Each row below holds a small network's activations on one input, seen along a few directions.
In each table, some parts of the input vary, and every possible input appears once, in random order.
Descriptions start from the smaller parts, as in this example, which fits no table here: one of 5 places around a ring, together with either a single point or one of 11 places around a ring or (one of 3 separate values, together with one of 4 places along a line).
Shared parts are said once, and a part with two or three values counts as separate values.
In the rows, 128 means zero.

Other details of the inputs vary at random and push rows far along two fixed directions, the same in every table; ignore that.

Rows:
R1: [ 95  99 153 135 107  76 155  83 116  83 109 114 151  99]
R2: [156 145 118 144 137 171 114 154 137 158 164 142  97 153]
R3: [ 53  86 238 184 197 161 104 149 141 157 174 105 157  62]
R4: [144 125 110 141 136 156 109 179 114 167 135 147 119 155]
R5: [ 90 106 140 127 111  88 159  71 114  90 135 103 153 101]
R6: [170 151 106 164 165 170 112 167 141 155 122 112 118 135]
R7: [ 67  46 195 186 191 175 104 124 125 155 194 146 160  65]
R8: [112 105 149 116 106 104 116  65 146  77 107 101 154  92]
R9: [176 147 113 154 153 168  95 161 145 161 125 114 122 145]
R10: [106 110 141 123 115 105 133  69 142  70 102  98 149  82]
R11: [180 151 120 139 169 167 107 167 142 163 120 116 123 139]
R12: [156 145 117 156 152 173 124 165 130 149 152 131  87 143]
R13: [148 150 110 156 150 138 113 166 115 173 151 140 134 157]
R14: [160 147 110 168 154 141 129 179 108 157 135 117 125 150]
R15: [179 194  46  61  49  93 138 103 146 106  74 108 114 190]
R16: [136 125 108 154 141 145 127 193 120 158 114 163 120 146]
R17: [ 89  76 203 180 230 180  98 102 153 150 179 127 164  51]
R18: [146 151 116 144 145 171 107 151 135 166 167 155  95 149]
R19: [151 160 100 161 172 170 112 157 146 162 134 133 124 133]
R20: [139 155 111 154 157 175 125 155 133 160 164 153  93 138]
R21: [136 215  72  57  15  66 141 143 132 115  64  99 101 206]
R22: [ 96 105 149 133 110  82 149  84 107  76 117 105 158  98]
R23: [140 178  40  47  37  81 144 118 111 123  86 153 108 192]
R24: [ 53  57 185 192 207 174 113 124 120 156 191 157 154  51]
R25: [140 130 113 126 151 159 127 181 117 176 143 157 129 145]
R26: [169 148 110 168 157 156 113 177 151 152 106 131 121 132]
R27: [ 54 127 166 121  93  91 145  95 135  93 115  89 136  98]
R28: [ 99  99 157 108  97 106 126  69 134  73 138 119 119 104]
R29: [ 99 104 155 104 117  86 155  71 116  98 135 107 160 105]
R30: [154 140 121 161 149 159 123 179 139 147 139 147  89 141]
R31: [103  97 168 112 113  75 151  84 118  92 108 117 158 104]
R32: [101  98 156 105  98 114 131  56 133  83 144 110 109 107]
R33: [143 128 111 142 132 148 107 189 114 156 125 156 130 156]
R34: [171 154 114 137 169 168 113 162 149 165 130 125 132 140]
R35: [ 77  87 136 109 104 102 149  80 112  90 120 122 135  98]
R36: [163 139 134 135 150 154 119 177 140 153 136 150  94 145]
R37: [114 102 160 104 118  96 133  70 153  87  94 110 148  86]
R38: [ 84  85 154  90 108  95 142  91 113  89 112 135 153 100]
R39: [ 71  91 131 108 103 105 155  76 117  96 131 131 142  96]
R40: [164 140 123 162 134 127 117 181 118 158 119 139 134 161]
R41: [ 81 112 136 125 118  85 153  66 113  96 136 115 150  99]
R42: [155 147 117 157 149 164 119 178 131 138 145 139  96 141]
R43: [105 102 163  90 112 113 143  61 131  85 139 111 111 100]
R44: [165 147 129 130 151 158 116 177 132 145 141 142 101 147]
R45: [142 121 116 145 129 143 112 188 122 163 117 165 123 156]
R46: [ 80  69 199 197 203 189 120 109 140 135 207 131 128  57]
R47: [166 143 118 159 143 139 113 173 110 163 138 120 129 160]
R48: [137 131 105 152 144 151 122 194 112 151 122 155 127 145]
R49: [ 99  92 162 112  96 102 130  70 143  81 132 127 112 104]
R50: [ 90 115 153  86 114 113 144  51 134  96 149 133 117  97]
R51: [165 147 119 159 136 131 112 181 109 150 127 130 141 160]
R52: [172 194  62  38  47  96 163 107 130 106  97 128  83 191]
R53: [ 96 101 147 119 102  86 142  67 117  96 140 106 157 110]
R54: [186 187  56  68  42  78 133 119 149 102  48 118 110 185]
R55: [167 149 127 145 153 132 124 188 108 154 123 131 144 154]
R56: [ 71  96 140  81 111  99 145  72 116 110 131 146 146  96]
R57: [158 171  55  35  46  80 159 131 107 113  68 133 106 193]
R58: [ 96 114 137 108 115 109 121  45 151  94 125 111 148  99]
R59: [ 83  79 158  94 105  90 147  91 121  97 105 144 146 101]
R60: [150 152 118 141 166 138 125 170 114 175 147 141 137 150]
R61: [189 196  61  51  61  85 140 124 137  97  51 111 119 179]
R62: [161 155 101 163 165 172 118 162 148 157 133 122 126 135]
R63: [168 146 125 142 157 137 126 177 109 164 132 120 132 155]
Description of these inputs: one of 3 separate values, together with either a single point or (one of 4 separate values, together with one of 5 places along a line).
Q: Changing only the choice among 3 separate values turns R14 into R47. The same change can be made to R12. Which row results?
A: R32
Q: Changing only the choice among 3 separate values turns R48 into R38. The same change can be made to R41. Which row results?
A: R60
Q: Start at R13 and move only the place on the line of 5, one step at a time. The first step leads to R53. Which rows follow, in order?
A: R47, R51, R40
Q: Which other rows does R62 become when the choice among 4 separate values takes its other values? List them by row number.
A: R5, R39, R46
Q: Which other rows does R60 become when the choice among 4 separate values takes its other values? List them by row number.
A: R17, R50, R56

Rows:
R64: [108 115 135 114 121 112 142  76 125  98 138 112 133 107]
R65: [103 120 128 119 119 111 139  73 129 100 135 113 140 109]
R66: [107 110 138 115 109 119 136  74 131  98 143 121 118 110]
R67: [158 154 107 133 140 139 114 149 143 146 112 123 136 138]
R68: [156 146 115 137 124 119 129 166 119 140 117 127 127 156]
R69: [165 147 120 130 141 144 116 149 142 141 119 128 121 142]
R70: [126 128 126 120 107  97 143 120 115 112 106 111 143 132]
R71: [151 147 116 138 119 129 123 169 117 135 118 132 121 153]
R72: [112 115 141 115 117 112 142  73 128  98 142 120 125 110]
R73: [138 132 109 121 123 142 123 164 121 152 133 155 116 154]
R74: [146 145 111 139 121 127 127 172 123 136 114 131 115 154]
R75: [146 146 109 138 132 153 129 147 133 140 140 139  99 142]
R76: [118 114 144 109 123 111 132  83 140  98 114 107 145 101]
R77: [151 153 104 142 123 119 130 164 119 147 106 123 140 155]
R78: [144 138 111 120 129 133 128 162 117 153 130 153 121 152]
R79: [141 140 104 119 131 132 130 162 112 155 123 147 127 151]
R80: [ 87  98 141 105 106 112 142  97 124 103 128 143 129 109]
R81: [102  52 227 231 251 219  75 154 152 172 199 134 148  50]
R82: [110 112 145 112 114 118 129  84 147  93 112 117 124 100]
R83: [ 83 131 160 104 107 110 135  90 136 113 139 105 127 114]
R84: [137 145  98 125 130 131 125 160 116 159 120 147 133 150]
Q: Describe the family of inputs behind these rows.
A: either a single point or (one of 4 separate values, together with one of 5 places along a line)

Rows:
R85: [165 157  98 136 129 135 123 158 129 143 114 125 123 155]
R86: [110 115 142 102 105 111 132  89 139  99 118 122 125 113]
R87: [112 117 151 122 117 108 131  97 133 104 120 108 139 110]
R88: [116 115 143 121 127 111 134  91 129 106 123 112 147 108]
R89: [136 145  99 123 121 124 129 179 111 160 111 149 135 160]
R90: [111 116 145 127 119 109 134  98 132 100 119 110 137 108]
R91: [101 120 138 117 110 111 140  91 127 103 132 119 125 113]
R92: [163 152 100 119 133 145 122 155 134 149 121 141 115 153]
R93: [145 137 105 129 118 122 134 181 101 151 122 152 122 165]
R94: [110  69 196 219 236 209  88 160 143 173 192 146 144  67]
R95: [151 161 106 125 122 138 125 161 127 149 131 131 108 161]
R96: [155 159  94 131 125 140 128 154 125 148 131 134 112 158]
R97: [109 111 139 110 111 117 133  91 137  98 120 123 125 109]
R98: [106 118 136 112 119 113 140  86 125 110 138 120 134 113]
Q: Describe the family of inputs behind these rows.
A: either one of 2 separate values or (one of 3 separate values, together with one of 4 places along a line)
Q: Which other rows does R91 become when the choice among 3 separate values takes its other values? List them by row number.
A: R90, R97
Q: List by row number the other inputs of the same sort as R89.
A: R93

Rows:
R99: [145 158 114 134 126 134 120 177 132 153 113 131 121 154]
R100: [120 122 140 121 120  99 133 104 126 110 114 111 151 118]
R101: [137 163 106 132 126 141 128 165 125 157 139 136 108 158]
R102: [106 111 134  99 119 117 134 104 126 119 120 133 139 115]
R103: [159 145 101 123 138 138 122 162 123 157 121 150 131 154]
R104: [163 153  96 144 136 130 124 166 122 146 110 124 138 152]
R105: [104 128 135 111 117 114 141  97 121 117 139 115 131 121]
R106: [154 157 114 130 133 135 122 174 127 155 113 122 128 154]
R107: [129 116 133 107 126 135 121  83 154 103 120 126 119 105]
R108: [104 119 138 120 104 112 136 102 120 109 141 122 119 126]
R109: [111 113 149 125 105 107 128 115 127 106 117 117 132 120]
R110: [141 146 105 120 128 144 120 172 130 159 120 155 116 153]
R111: [117 112 146 129 111 104 139 116 123  97 114 119 130 118]
R112: [113 126 133 120 121 108 141  91 120 117 141 117 139 120]
R113: [107 102 137 108 106 115 129 109 125 110 122 141 127 120]
R114: [135 127 144 123 126 128 121  89 158  97 115 101 124 107]
R115: [ 93  41 216 226 240 204  95 169 128 169 198 159 146  56]
R116: [159 141  88 131 139 141 125 161 119 153 117 149 133 150]
R117: [152 152 105 141 125 138 135 166 115 143 139 138 101 159]
R118: [113 123 120 127 120 110 144  89 117 111 136 116 141 118]
R119: [128 135 133 118 122 133 129  76 150 101 140 107 112 111]
Q: Describe the family of inputs behind these rows.
A: one of 3 separate values, together with either a single point or one of 6 places along a line
Q: Changing only the choice among 3 separate values turns R100 into R103. The same change can be made to R99. Which row results?
A: R110
